Each row below holds a small network's activations on one record, seen along a few directions.
Records have a field called LIFU. Each example row is followed by its value.
Records without LIFU are marked missing.
Other fields move the rows too, some of them a lot.
In the rows, zero is written as 500.
Strong random noise was added to every row along 8 fixed directions; ignore it. To show where, here is one row again and again, with new noise each time:
[612 487 471 320 535 540 741 457 368 329 694 615 549 361 422 552 397 410
 482 499 659 374 411 634 504 605]
[427 394 437 441 436 443 148 543 385 468 394 440 275 448 470 455 639 486
 397 558 555 476 350 585 368 305]
[574 484 586 564 585 564 419 475 256 545 439 431 420 461 365 347 524 504
 519 641 444 423 581 293 471 519]
[563 476 438 524 458 545 499 572 567 421 613 472 449 405 582 647 496 502
 437 457 545 629 396 645 466 529]
[515 622 525 541 492 513 389 503 460 517 474 484 450 472 504 416 454 424
 529 454 437 476 533 370 439 412]
[619 477 356 425 444 565 411 668 502 413 579 357 381 486 503 602 519 457
 370 500 552 618 363 647 537 461]
[569 468 526 477 639 609 530 557 433 522 453 500 485 686 400 401 564 487
 433 564 503 446 551 382 609 565]
[400 684 577 603 507 548 397 529 799 644 403 539 547 649 659 491 413 470
 515 277 370 537 577 383 535 397]
[368 353 604 538 616 491 469 417 511 497 411 706 478 584 517 448 673 559
 465 534 586 439 479 491 423 549]
[599 636 628 473 547 582 661 481 437 504 536 481 599 409 454 425 365 433
 593 545 533 525 569 311 547 625]

[670 644 486 639 404 532 395 569 493 506 611 254 337 375 444 513 424 505
 487 532 356 595 592 432 531 384] : zuv
[560 505 407 460 400 397 628 479 330 334 623 518 551 301 496 521 513 418
 615 589 602 593 443 538 359 577] : nas
[382 605 470 571 508 507 490 492 754 616 439 600 588 691 634 524 418 467
 531 256 324 428 587 479 549 413] : lis
[657 464 257 589 554 513 501 555 278 386 652 535 395 583 460 503 579 436
 445 465 377 432 502 536 409 485] : sul
[541 662 538 541 464 537 461 575 592 513 512 426 513 454 589 525 434 449
 541 448 469 668 503 409 493 489] : zuv
[497 403 407 332 375 424 532 611 472 350 500 415 528 417 522 564 625 446
 515 666 735 787 316 611 470 608] : nas
[497 506 510 562 527 529 692 443 721 531 613 588 571 581 567 626 371 545
 512 317 407 363 565 625 627 510] : lis
[650 496 475 635 522 661 510 634 512 554 565 310 469 492 533 603 462 576
 470 535 393 697 525 472 591 629] : ropa
[553 478 260 584 505 447 518 588 516 287 626 650 432 639 603 546 715 408
 448 427 530 652 429 585 380 514] : ropa
[532 329 152 335 423 348 443 516 272 261 603 575 382 569 380 519 669 423
 365 502 580 281 365 818 389 319] : gunaf
[445 378 656 314 509 377 643 365 343 448 402 545 575 481 315 330 565 527
 590 753 751 380 511 445 563 559] : zesem
[606 441 384 592 475 417 597 542 470 214 724 599 364 452 533 565 760 461
 456 602 652 730 421 578 374 609] : nas
[425 528 418 461 526 422 538 470 444 392 461 609 503 521 527 480 589 434
 487 490 563 562 374 536 366 534] : lus
[535 388 513 491 679 664 331 605 404 602 364 383 313 594 401 508 590 588
 309 567 469 516 353 517 597 555] : des
[341 518 705 523 493 473 468 362 610 606 406 598 572 379 575 509 430 566
 571 464 519 434 521 480 452 476] : gunaf
[492 225 544 442 563 565 455 525 404 536 479 437 427 411 464 632 588 649
 395 659 602 521 354 673 524 633] : sul
[587 636 589 238 554 617 587 541 398 576 440 376 589 509 344 355 287 371
 548 564 555 401 518 325 696 556] : pom
[475 500 378 581 553 533 475 582 681 510 505 598 494 751 598 548 571 477
 440 335 392 509 514 537 541 475] : lis
[534 595 403 586 372 388 244 561 410 442 458 348 313 501 495 377 596 405
 553 544 427 587 499 383 405 292] : ropa
[346 332 720 264 467 480 437 470 570 667 246 342 525 489 408 439 491 623
 512 714 699 483 417 535 698 513] : pom
[564 484 481 793 528 560 356 516 445 511 575 466 352 397 578 574 552 576
 463 476 338 582 513 469 354 500] : sez
[309 753 565 369 538 386 497 324 501 385 453 852 506 419 562 383 414 281
 562 255 598 344 349 463 288 410] : lus
[411 644 611 439 505 512 549 436 653 586 473 563 630 460 604 530 325 481
 558 350 496 450 513 468 530 486] : bezi
[582 480 545 265 429 559 517 628 629 570 462 192 473 531 339 547 414 565
 372 649 633 564 478 595 832 478] : zesem
[457 591 674 360 425 448 683 441 677 516 466 475 647 412 512 475 359 500
 619 550 683 561 498 481 631 534] : sez
[421 718 394 415 397 369 403 541 616 415 445 586 543 619 608 396 511 314
 557 347 523 564 478 426 413 323] : bezi
[422 623 571 693 445 455 438 394 616 564 503 586 549 426 633 517 427 516
 591 335 353 468 599 429 374 408] : gunaf
[436 690 480 468 595 487 428 548 567 360 463 706 406 558 600 432 621 313
 456 354 587 648 287 422 353 504] : des
[388 559 421 525 551 398 556 458 607 454 454 754 582 752 577 404 608 397
 548 350 468 415 575 439 438 455] : pom
[417 423 553 592 420 370 538 455 571 340 585 567 506 276 682 613 586 501
 571 533 652 713 326 641 328 559] : missing
[584 439 545 664 549 559 538 559 508 560 531 317 517 522 513 555 464 597
 489 545 390 568 543 481 616 556] : missing
[359 615 572 333 501 495 355 594 633 541 334 530 506 593 596 387 541 390
 511 462 632 666 362 379 483 477] : sul
[557 509 523 604 515 471 390 541 355 512 456 337 435 529 436 381 516 480
 524 591 406 486 543 369 521 413] : missing
[506 429 528 623 458 451 343 520 540 446 505 431 295 452 470 492 691 581
 428 641 539 622 501 522 455 424] : sez
[655 612 362 394 511 499 766 539 413 380 615 517 648 611 413 440 441 371
 549 491 517 455 576 447 586 568] : bezi
[471 496 396 605 377 414 366 482 445 481 530 463 438 364 555 549 493 508
 542 449 414 518 478 579 331 383] : zuv
[421 779 553 474 347 378 547 480 684 541 407 494 696 493 604 415 353 372
 683 395 493 619 604 323 486 419] : zesem

Which value of LIFU does each new row have?
[511 471 397 397 497 533 629 536 611 518 533 514 596 650 498 593 410 503
 434 379 479 404 507 670 633 484] : zuv
[373 401 480 489 402 384 421 459 581 475 433 562 512 477 567 553 590 550
 497 503 583 541 435 630 408 432] : zesem
[673 490 462 704 463 508 474 588 361 408 628 285 396 342 515 542 513 508
 519 608 430 680 474 481 460 516] : missing
[544 428 503 688 534 503 593 436 370 511 555 523 538 418 520 519 540 562
 591 571 416 557 573 433 390 636] : sul
[622 510 430 573 413 497 397 596 412 415 582 332 409 320 541 593 534 501
 492 581 508 718 421 520 413 521] : bezi
[451 489 499 269 468 417 495 484 339 424 430 538 530 455 425 381 530 382
 559 611 678 477 400 454 453 510] : nas
[478 481 402 393 491 443 490 457 380 495 458 524 512 584 389 420 474 460
 487 478 469 270 532 554 501 377] : zuv
[577 585 435 356 632 530 522 460 146 509 476 555 492 640 281 236 431 338
 526 510 412 170 578 290 516 445] : sul
[476 543 598 559 498 521 328 488 447 598 399 406 434 411 491 440 470 533
 519 549 445 507 527 391 466 434] : sez
[570 460 592 597 465 478 707 417 386 463 538 479 623 305 478 494 509 564
 640 693 558 636 575 408 444 688] : gunaf
[373 486 538 251 452 446 297 598 566 590 297 321 478 618 467 417 461 438
 437 519 582 444 360 549 661 303] : missing
[529 449 662 480 559 570 689 482 535 560 521 395 612 413 491 557 350 562
 543 557 527 491 491 519 665 638] : missing
[539 524 472 508 519 490 591 532 455 498 436 450 606 633 462 409 558 485
 555 585 493 592 588 356 539 577] : bezi
